These are the activations of a small neural network, seen along a few directions. Each row is one input.
In each table, some parts of the input vary, and every possible input appears once, in random order.
A made-up example of a description, with smaller parts first: line(4) and (point or ring(9) or (values(3) and ring(5))).
Shared parts are said once, and a part with two or three values counts as separate values.
In the rows, 128 means zero.

Other details of the inputs shift rows strongly along three fixed directions, in all tables alike. That doesn't count.

Rows:
row 1: [114 143 137 121 183 100 143 144  85 107 129 170 102 219]
row 2: [ 98 171 104 111 107 160 125 116 115 133  96 175 143 153]
row 3: [135 158 173 146 197  76 176 139 111  87 116 135  72 135]
row 4: [117 160 118 149 136 145 140  81 141 104  91 133  99  80]
row 5: [128 117  94  91  84 139 100 155 129 166 149 135 171 140]
row 6: [108 150  88 129 112 162 126 107 119 114  88 157 149 175]
row 7: [146 115 109 134 107 128 124 117 163 139 145  91 127  80]
row 8: [126 114  92 105  69 133 106 166 131 162 144 139 162 141]
row 9: [114 159 143 115 180 100 154 159  89 106 133 176 104 209]
row 10: [ 99 132 146 164 150 152 138  84 144 104  94 135 108  94]
row 11: [203 129 125 118 137  83  88 181  88 141 171 145 131 205]
row 12: [144 116 121 126 102 127 117 113 152 146 147  88 126  72]
row 13: [121  74 113 121  87 150 108 147 130 151 157 128 175 160]
row 14: [ 97 165  96 118 108 158 123 121 119 125  98 178 140 154]
row 15: [155 102 163 129 168  66 137 155 119 121 186  95  85 118]
row 16: [ 84 151 131 120 122 177 133 127 118 134 105 180 146 157]
row 17: [146 122 129 127  93 116 126 130 154 147 133  93 131  68]
row 18: [161 110 178 117 167  57 144 175 115 126 169  91  97 113]
row 19: [151 118 103  98 136  69 110 174  96 138 175 123 123 208]
row 20: [111 148 148 112 177 103 137 142  72 110 129 167 103 213]
row 21: [107 141 140 158 154 160 154  91 151 109  99 137 108  94]
row 22: [103 145 153 160 141 150 154 111 145 106  88 142 109  83]
row 23: [115 131 150 153 152 155 149  79 136  98  84 124 128 101]
row 24: [138  84 149 144 110 135 127 113 153 135 147  81 147  90]
row 25: [148 113 117 122 111 127 117 115 151 145 141  89 130  68]
row 26: [128 100 147 143 116 130 127 137 162 141 156  99 132  72]
row 27: [141  82 138 151 117 133 132 116 163 132 145  84 144  96]
row 28: [104 145 154 150 148 161 148  86 139 113 100 136 105  86]
row 29: [168  95 135 134  93 169  80 159 146 157 150 148 170 164]
row 30: [147 104 113 145 101 121 115 110 151 126 137  77 137  85]
row 31: [120 156 120 146 145 145 132  76 134 107  78 120 115  85]
row 32: [101 166  92 119 112 160 131 120 128 127  96 174 144 160]
row 33: [174 132 142 120 149  43 146 161 125 117 159  92  91 121]
row 34: [114  97 128 107  81 152 114 173 130 171 153 136 168 142]
row 35: [131 162 180 132 206  84 164 126 103  91 120 135  77 125]
row 36: [ 96 152  90 126 113 161 112 111 115 122  93 166 137 164]
row 37: [118  81 117 107  99 155 101 151 129 166 155 127 173 152]
row 38: [125 108  90 104  80 143  92 144 123 162 150 122 165 155]
row 39: [124 156 125 152 133 143 141  71 132  96  79 113 118  96]
row 40: [153 104 115 132 109 124 116 110 146 131 130  73 146  83]
row 41: [105 162 102 107 108 157 129 127 112 134  81 177 147 149]
row 42: [160 103 169 116 174  68 136 154 115 128 182  90  93 114]
Description of these inputs: values(2) and (point or (line(4) and line(5))).
The inputs of row 3 and row 33 match in every part but the values(2) part. If row 9 is changed in the same way as row 3 into row 33, which row does it become? -> row 32
The inputs of row 41 and row 18 match in every part but the values(2) part. If row 17 is changed in the same way as row 41 into row 18, which row does it become? -> row 34
Change only the values(2) part in row 11. List by row number the other rows that result. -> row 29
Change only the line(4) part in row 26. List by row number the other rows that result. -> row 9, row 16, row 35

Rows:
row 43: [155  92 157 123 157  89 128 151 127 139 176  95 112 124]
row 44: [167 118 155 110 155  68 125 165 119 140 179 100 100 113]
row 45: [131 110 104 141  73 165 103 105 159 151 131 106 158  81]
row 46: [129 148 123 129 129 126 126 118 107 115 108 141 121 144]
row 47: [148  97 180 142 141 102 138 137 137 125 163  90 119 101]
row 48: [ 87 129 112  96 135 140 128 164  81 136 132 192 139 234]
row 49: [157 104 176 119 165  81 144 156 117 127 178  99 114 136]
row 50: [112 181 122 146 152 158 142  67 136  99  73 144 104 109]
row 51: [147 137 146 142 152  83 149 107 137 102 118  79  89  66]
row 52: [142 104 141 141 152 103 129 146 135 122 151 110 118 126]
row 53: [125 105  85 128  58 177 104 132 161 162 123 124 180 112]
row 54: [ 86 168 165 161 178 150 175  78 131  84  70 153  88  98]
row 55: [131 110 101 151  71 175 116  92 190 143 109 101 160  48]
row 56: [176 120 137 108 153  59 126 145 112 124 171  91 105 131]
row 57: [141  95 161 123 135 104 124 161 117 140 172 117 124 146]
row 58: [123 112  91  99  86 131 112 155 118 156 147 127 159 155]
row 59: [ 87 171 171 160 177 149 181  76 131  78  68 150  94 100]
row 60: [136 172 124 138 162 101 147 115 109  94 110 149  93 153]
row 61: [108 117 114 119  88 158 116 140 151 160 134 131 151  93]
row 62: [157 107 115 119 108 102 117 157 134 140 150 101 137 128]
row 63: [140 100 158 137 144 104 125 140 125 130 156 109 111 124]
row 64: [119  90 121 141  96 168 117 135 164 154 137 125 158 111]
row 65: [133 111 128 153  86 166 119 118 193 153 124 102 145  31]
row 66: [133 106 112 137  78 160 105 115 153 146 117 102 157  81]
row 67: [116 152  98 103 123 150 121 132  96 131 107 167 145 185]
row 68: [100 161 158 173 182 150 151  71 126  78  65 148  89  97]
row 69: [ 75 135 113 142 100 223 132 113 146 136  79 190 167 147]
row 70: [142 129 123 122 129  89 129 128 133 127 154  95 108 116]
row 71: [113 182 129 132 167 107 159  92 105  82  83 151  86 133]
row 72: [129 113 110 142  83 178 112  93 180 153 103  95 170  48]
row 73: [123 158 104 108 138 133 125 127  96 124 121 162 129 182]
row 74: [151 108 176 141 166  99 146 127 142 124 155  89 102  85]
row 75: [114 182 128 139 168 110 159  91 108  86  91 145  83 127]
row 76: [175 121 131 126 142  58 125 152 131 126 179  86 100 133]
row 77: [112 111 109 114  71 174  94 152 136 169 139 152 169 130]
row 78: [118 117 145 141 159 108 141 122 130 112 133 111 106 107]
row 79: [134  96 139 112 115 123 127 179 121 147 171 137 156 181]
row 80: [ 89 151  82  88 102 152 116 153  88 143 104 191 167 221]
row 81: [133 151 114  96 138  98 117 153  69 116 136 173 122 222]
row 82: [112 168 119 157 131 162 143  83 150 105  57 147 130  94]
row 83: [144 101 102 101  90 137 102 151 130 160 148 110 164 134]
row 84: [145  92 139 118 150 102 117 154 122 138 171 105 128 137]
row 85: [136 149 129 114 145  95 123 143  88 117 122 149 121 181]
row 86: [102 153  86 100  99 161 101 140  91 138 117 192 155 228]
What is each input in this table made of? -> values(4) and (point or line(4) or line(6))
The inputs of row 82 and row 85 match in every part but the values(4) part. If row 55 is changed in the same way as row 82 into row 85, which row does it become? -> row 81
Change only the line(6) part in row 73. List by row number the other rows that result. -> row 50, row 56, row 67, row 72, row 83
Change only the line(6) part in row 58. List by row number the other rows that result. -> row 51, row 70, row 71, row 75, row 80
Change only the line(4) part in row 57. List by row number the other rows that result. -> row 47, row 63, row 68
